These are the activations of a small neural network, seen along a few directions. Each row is one input.
In each table, some parts of the input vary, and every possible input appears once, in random order.
Descriptions start from the smaller parts, as in this example, which fits no table here: one of 3 separate values, together with either a single point or one of 11 places along a line or (one of 5 places around a ring, together with one of 6 places along a line).
Shared parts are said once, and a part with two or three values counts as separate values.
(in the rows, 128 means zero)

Other details of the inputs shift rows strongly along two fixed directions, in all tables alike. That doesn't count.

A family of inputs:
R1: [165 107 147 134  25 142 169 159 123 110 119 121 136  93 163]
R2: [123 115 126  98 144 105 139 103 148 114 146 110 139 146 137]
R3: [132 104 105 113 112  89 143 121 148 132  93 129 103 124 129]
R4: [148 106 135 110  56 151 178 170 148 101 102 102 131  79 142]
R5: [203 154 148 195 108 116  73 164  78  81 143 155 142 198 129]
R6: [ 99 140 130 127 117 154 136 132 132 151 122 128 130 114 120]
R7: [ 98 117 118 103 170 106 110 102 145 120 156 109 123 169 104]
R8: [102 118 121 114 134 127 120 109 142 128 152 114 115 146 113]
R9: [ 99 116 126 121 113 135 135 131 118 145 128 115 134 112 114]
R10: [109 126 137 119 140 140 143 149 143 125 107 131 144 105 127]
R11: [112 130 105 127 153  95 128 105 127 166 111 142 105 114 123]
R12: [211 157 158 193 135 130  83 154  52  95 133 154 152 152 131]
R13: [106 125 126 107 185 106 128  88 129 139 147 118 152 142 126]
R14: [204 157 159 197 116 123  83 134  45 116 151 156 151 161 152]
R15: [117 136 131 114 169 147 132 111 128 141 133 122 131 112 121]
R16: [131 111 106 121 109 101 138 114 149 143 100 134  97 118 130]
R17: [131 107 106 117 110  95 140 117 148 137  96 131 100 121 130]
R18: [129 111 130 104 109 120 152 116 146 118 140 112 135 125 145]
R19: [120 121 127 111 129 134 142 151 163 105 117 118 129 125 137]
R20: [137 108 143 123  70 157 179 167 128 124  93 114 145  62 133]
R21: [ 96 143 129 114 203 132 113 113 143 134 131 135 137 136 119]
R22: [207 149 159 195 118 110  86 139  46 104 144 152 162 165 147]
R23: [127 132 119 102 158 140 129 112 149 117 145 116 119 130 127]
R24: [130 102 116 130  58 107 176 159 125 150  72 136 116  67 136]
R25: [112 122 139 131  51 163 168 169 132 143  97 124 137  81 130]
R26: [ 90 138 119 111 184 119 116 113 139 139 136 129 146 154 102]
R27: [131 114 106 124 107 107 135 112 150 149 104 137  94 114 131]
R28: [ 99 138 115 112 174 126 112 103 159 127 153 124 121 169 111]
R29: [119 126 147 132  69 176 166 171 134 139  92 132 128  64 147]
R30: [ 86 133 119 117 174 126 106  97 119 153 152 118 127 142 105]
R31: [106 137 118 106 194 126 112 114 164 113 143 125 123 156 127]
R32: [207 159 150 195 125 131  71 166  82  76 139 162 134 177 147]
R33: [ 91 131 124 124 141 140 118 109 117 157 144 118 123 124 113]
R34: [118 120 108 127 122  97 144 124 126 159  97 140 110  99 126]
R35: [126 135 119 104 157 147 127 109 147 122 149 120 114 126 129]
R36: [119 101 133 128  31 158 162 155 139 129 121 111 113  88 132]
R37: [ 95 148 130 116 203 139 111 109 141 139 134 137 131 135 120]
R38: [105 133 128 111 184 119 124  82 125 151 154 122 141 140 130]
R39: [129 117 134 126  55 172 166 173 156 117 105 127 116  79 154]
R40: [100 130 116 105 177 112 116 112 162 118 146 118 130 176 108]
R41: [199 162 147 202 105 131  69 155  77  90 149 161 133 190 132]
R42: [127 119 128 109 107 134 147 110 144 129 147 120 126 119 148]
R43: [110 146 128 112 200 146 117  93 128 148 147 126 125 127 117]
R44: [201 140 151 194 101 109  67 153  61  82 153 146 135 192 125]
R45: [ 88 123 117 111 176 113 111 105 122 143 147 117 139 147 101]
R46: [101 130 129 121 119 140 141 140 135 141 117 126 142 118 116]
R47: [122 135 115  97 192 126 117  99 152 113 152 113 123 149 119]
R48: [128 114 119 138  55 124 168 150 125 169  81 139 103  61 141]
Each input here is: one of 2 separate values, together with one of 4 places along a line, together with either a single point or one of 5 places around a ring.
The inputs of R24 and R34 match in every part but the place on the line of 4. If R45 is changed in the same way as R24 into R34, which row does it become?
Answer: R9
The inputs of R32 and R19 match in every part but the place on the line of 4. If R38 is changed in the same way as R32 into R19, which row does it become?
Answer: R13
Change only the place on the ring of 5 in R44. List by row number the other rows that result.
Answer: R5, R18, R31, R47
Change only the place on the ring of 5 in R33. List by row number the other rows that result.
Answer: R6, R14, R29, R43
Which other rows agree with R19 in the place on the line of 4 and the choice among 2 separate values? List them by row number.
Answer: R2, R3, R4, R7, R40

A family of inputs:
R49: [141 128 131 143 104 125 127 137 113 129 123 132 131 127 131]
R50: [114 149 109 120 245  92  76  67 132 134 164 137 118 191 110]
R51: [135 127 125 133 124 117 127 133 124 127 119 134 125 126 131]
R52: [129 129 124 135 124 125 124 128 125 133 125 132 122 130 127]
R53: [156 131 139 148 107 126 120 143 109 111 131 135 137 137 139]
R54: [129 129 132 137 125 129 125 131 115 134 124 132 131 122 127]
R55: [132 129 127 135 124 121 126 134 123 130 118 134 127 129 125]
R56: [156 131 132 151 105 124 119 144 106 119 120 139 128 131 128]
R57: [ 96 113 116  99 127 123 154 114 155 147 121 118 122 107 129]
R58: [101 114 122  97 128 134 155 116 159 135 129 111 126 112 128]
R59: [134 130 129 127 131 131 122 127 130 119 135 126 125 136 130]
R60: [150 127 131 141 106 121 125 133 111 125 124 131 128 129 133]
R61: [131 128 125 133 124 125 123 126 125 131 127 133 120 129 126]
R62: [143 130 128 143 120 117 119 133 117 125 124 139 123 133 135]
R63: [151 130 139 156 107 128 117 145  99 124 119 139 134 126 132]
R64: [129 129 131 130 121 133 128 131 127 124 134 125 135 134 129]
R65: [ 88 122 126  97 135 148 155 120 152 143 133 109 131 103 124]
R66: [133 128 130 130 120 130 128 135 131 120 129 130 127 129 135]
R67: [127 132 136 130 131 140 127 132 120 126 136 125 137 126 128]
R68: [139 125 126 133 124 118 129 130 125 126 120 131 124 126 129]
R69: [147 130 134 139 117 127 123 144 119 113 125 133 133 132 134]
R70: [135 129 129 126 133 129 124 130 128 118 131 125 129 134 127]
R71: [114 133 123 118 146 135 138 121 139 144 116 132 125 110 128]
R72: [132 129 125 136 122 123 126 134 122 130 121 131 127 128 126]
R73: [113 122 121 115 127 125 137 116 137 140 129 123 124 121 123]
R74: [109 124 128 112 129 133 140 123 144 132 131 119 132 126 126]
R75: [160 130 138 148 111 127 121 146 112 108 126 134 133 135 134]
R76: [151 128 137 139 106 132 126 138 115 115 131 127 134 132 135]
R77: [130 132 132 136 125 131 127 130 112 137 130 130 132 121 127]
R78: [136 157 115 138 236  92  60  76 110 125 167 144 121 202 112]
R79: [129 131 132 136 125 130 126 130 113 136 127 131 131 121 127]
R80: [152 134 139 148 109 131 121 151 113 112 123 135 135 135 130]
R81: [ 92 117 116 102 130 129 150 118 158 148 118 120 116 110 123]
R82: [ 96 117 120  97 130 140 151 123 160 134 126 113 124 109 121]
R83: [159 130 138 148 106 130 121 144 115 110 128 134 129 135 137]
R84: [ 96 128 123  98 147 149 153 121 161 142 120 120 128 101 128]
R85: [118 119 121 115 130 119 140 115 140 138 126 122 124 120 128]
R86: [130 130 129 130 125 133 127 137 129 121 128 126 132 132 126]
R87: [130 130 130 133 118 136 127 136 130 123 130 127 128 131 130]
R88: [129 128 128 132 123 120 127 126 123 134 125 131 129 131 127]
R89: [107 121 124 108 127 137 143 120 147 132 134 117 129 121 124]
R90: [132 129 131 131 117 136 126 134 129 120 132 128 126 130 128]
R91: [128 129 137 132 123 141 128 137 121 124 131 126 136 123 129]
R92: [ 99 115 114  97 133 126 151 116 156 144 118 115 117 107 123]
R93: [109 126 126 114 134 134 135 125 147 131 130 122 125 127 125]
R94: [138 132 140 142 124 137 118 140 113 118 130 131 138 131 130]
The inputs of R83 and R50 match in every part but one. If R90 is changed in the same way as R83 into R50, which row does it become?
Answer: R61
Describe the family of inputs behind these rows.
Answer: one of 2 separate values, together with either a single point or one of 4 places along a line or (one of 3 separate values, together with one of 6 places around a ring)
Change only the choice among 2 separate values in R73. List by row number the other rows that result.
Answer: R89
